Each row below holds a small network's activations on one input, seen along a few directions.
In each table, some parts of the input vary, and every possible input appears once, in random order.
A made-up example of a description, with smaller parts first: values(3) and (point or ring(9) or (line(4) and ring(8))).
Shared parts are said once, and a part with two or three values counts as separate values.

Other details of the inputs shift rows strongly along two fixed directions, in all tables alike. That doesn't count.

A family of inputs:
x1: [ 19 -14  -1  16  15 -36 -19  34  33   1 -34 -24]
x2: [ 36 -23   7 119  -2  -6 -19 -67  17 -37 -12  22]
x3: [ 15 -14  11   2  31 -39 -28  26  31   1 -32  -8]
x4: [-18  22 -10 -59 -17  17  11  11 -14  27  23  -4]
x5: [-24  22 -22 -44 -31  18  15  22 -16  20  21 -19]
x6: [ 17 -20   8   8  20 -44 -19  27  31   6 -34 -14]
x7: [ 38 -49  49 -15  63 -14  49  49  59 -40  11   0]
x8: [ 26 -17  -2  18  17 -32 -12  33  40   7 -25 -32]
x9: [ 13 -21   9  12  40 -24 -20  37  25   3 -37  -9]
x10: [-17  21  -1  50 -19  52  12 -79 -55 -32  34  41]
x11: [-27  21 -10 -61 -17  15   4  11 -22  17  15  -2]
x12: [ 24 -23   7   9  22 -39 -12  26  38  13 -25 -22]
x13: [-32  22 -11 -54  -6  26  10  20 -35  11   6  -3]
x14: [-22  23 -11 -52  -7  28  17  20 -28  21  15  -5]
x15: [-29  27 -11 -53  -8  23  10  21 -34  14   7   3]
x16: [ 14 -24   8   7  22 -41 -20  26  30   2 -34 -20]
x17: [ -4  10  -5  47 -47  38  14 -87 -37 -13  35  43]
x18: [ 29 -25  18 112   9 -15 -18 -74  11 -40  -8  24]
x19: [-24  22 -22 -48 -33  18  12  19 -19  17  12 -18]
x20: [ -7  16  -1  42 -36  43   5 -89 -37 -18  37  49]
x21: [-28  22 -10 -57 -15  15   7  13 -18  20  23  -3]
Description of these inputs: point or (line(4) and ring(5)).

A family of inputs:
x22: [ 37 -42 -16  54  12 -10  18  63  29  21 -51 -38]
x23: [ 31 -18  -3  23   5 -59 -39  19  44  34 -37 -21]
x24: [-34  13   2 -64   2  16   7  38 -19  -8   1   4]
x25: [ 41 -48  31   2  26 -37  10  28  70  -9  -8 -11]
x26: [-14  31 -35 -35 -29  18  10  36  -8  19  11 -50]
x27: [ 22 -22   2 113  -9 -24 -25 -76   8 -44  -9  -2]
x28: [-28  37 -25 -41   7  29  -5  38 -29  15  -3 -31]
x29: [-10  27 -15  22 -55  19  13 -68 -45 -15  28   4]
x30: [-19  27 -15  26 -53  20  15 -67 -42 -13  30   0]
x31: [-20  37 -31 -37  -2  30 -22  31 -18  52   0  -9]
x32: [ 24 -30  12   9  16 -49  -5  41  48 -27 -36 -14]
x33: [-21  19   7  22 -18  44  16 -66 -54 -51  21  59]
x34: [ 12 -18   6  22  30 -40 -62  14  31  22 -53   2]
x35: [ 20 -26 -10  26   3 -56 -45  19  50  35 -31 -25]
x36: [-11  17 -28 -51 -51 -11 -10  11   0  50  -1  -2]
x37: [  6  -7   8 -71 -20   6  47  21  17  12  32   6]
x38: [-29  15   3  30 -12  47  12 -64 -53 -45  36  44]
x39: [-22  27 -15 -53  -7   2 -23  14 -27  52  -5   6]
x40: [ -9  20 -21  24 -73  24 -11 -73 -23  17  26  28]
x41: [  0 -20   6  22  48 -42 -42  21  14  -9 -45 -26]
x42: [ 24 -36  -5  53  47   3   3  59   5  14 -63 -16]
x43: [ -8   0  18 -78  17  19  32  23  -5   8  20  25]
x44: [ 35 -23  22 104   2 -17   1 -61  12 -63  -3  22]
x45: [-16  -5  14 -69  23  22  29  23  -5  14  35  10]
x46: [-23  14  -7 -52 -23  -1  31  36  -4   3  20 -21]
x47: [-25  24 -17 -59 -15   2 -25  14 -21  47 -14  16]
x48: [-36  21 -11 -58  -8   7 -13  20 -29  10 -11 -15]
x49: [  8 -20   1  26  39 -42 -60  15  27  28 -43  -4]
x50: [ -5   8  27  21   4  51  39 -77 -38 -26  55  55]
x51: [-12  -3  20 -72  14  24  27  22  -1   8  24  16]
x52: [ 51 -32  16  19  41 -14  18  46  70  -4   1 -28]
x53: [ 25 -20   7 107 -18 -21 -27 -76  12 -50 -20   4]
x54: [ 31 -13   3 116 -15 -27 -35 -81  17  -5 -12  20]
x55: [ 14   2  15   6 -33  36  53 -64 -17 -16  64  34]
x56: [ 18  -7  13 109  21 -15 -49 -78  -4  -9 -25  38]
x57: [-39  29 -10 -54   3   2  -4  22 -36  18  -5 -21]
x58: [-37  20   3 -60  13  11  16  39 -26  -1   7  -2]
x59: [ 39 -41  31   6  37 -42  19  30  63  -1  -2 -18]
x60: [  6  17  12  34   8  79  38 -61 -31 -29  57  46]
x61: [ 13 -20  26  12  59 -36 -18  38  19 -27 -39  -3]
x62: [ 15 -10  10  30  64  -8 -17  54  28 -29 -34 -17]
x63: [ 21 -22  -1  14   6 -59 -25  25  38  -8 -48 -33]
x64: [ 11 -12  12  18  49 -45 -37  21   9  -9 -51 -22]
x65: [ -6   4  20 -73  24  18  34  24 -11  14  28  14]
x66: [-21   6  -8 -57 -34   4  21  35   3  -4  13 -14]
x67: [-23  27  -6  25 -28  34  -4 -80 -64 -32   8  39]
x68: [-12  23 -23 -40 -20  28  30  53   2   1  23 -31]
x69: [-24   5 -14 -53 -26   2  23  36  -1   2  24 -20]
x70: [ -1 -11   4 -61 -13  10  43  21  17  18  47  -9]
x71: [ -1  36 -36  41 -59  48  -2 -56 -24  21  35  11]
Q: The inputs of x64 and x29 match in every part but one. If x47 is changed in the same way as x64 into x29, which row does it become?
A: x36
Q: Describe the family of inputs behind these rows.
A: values(2) and (point or (line(4) and (point or ring(5))))
Q: Change only the line(4) part in x34. List by row number the other rows that result.
A: x24, x48, x51
Q: Change only the values(2) part in x68. List by row number the other rows that result.
A: x62
Q: Change only the line(4) part in x41. List by row number the other rows that result.
A: x38, x45, x49
Q: Change only the ring(5) part in x40. List by row number the other rows that result.
A: x23, x35, x36, x54
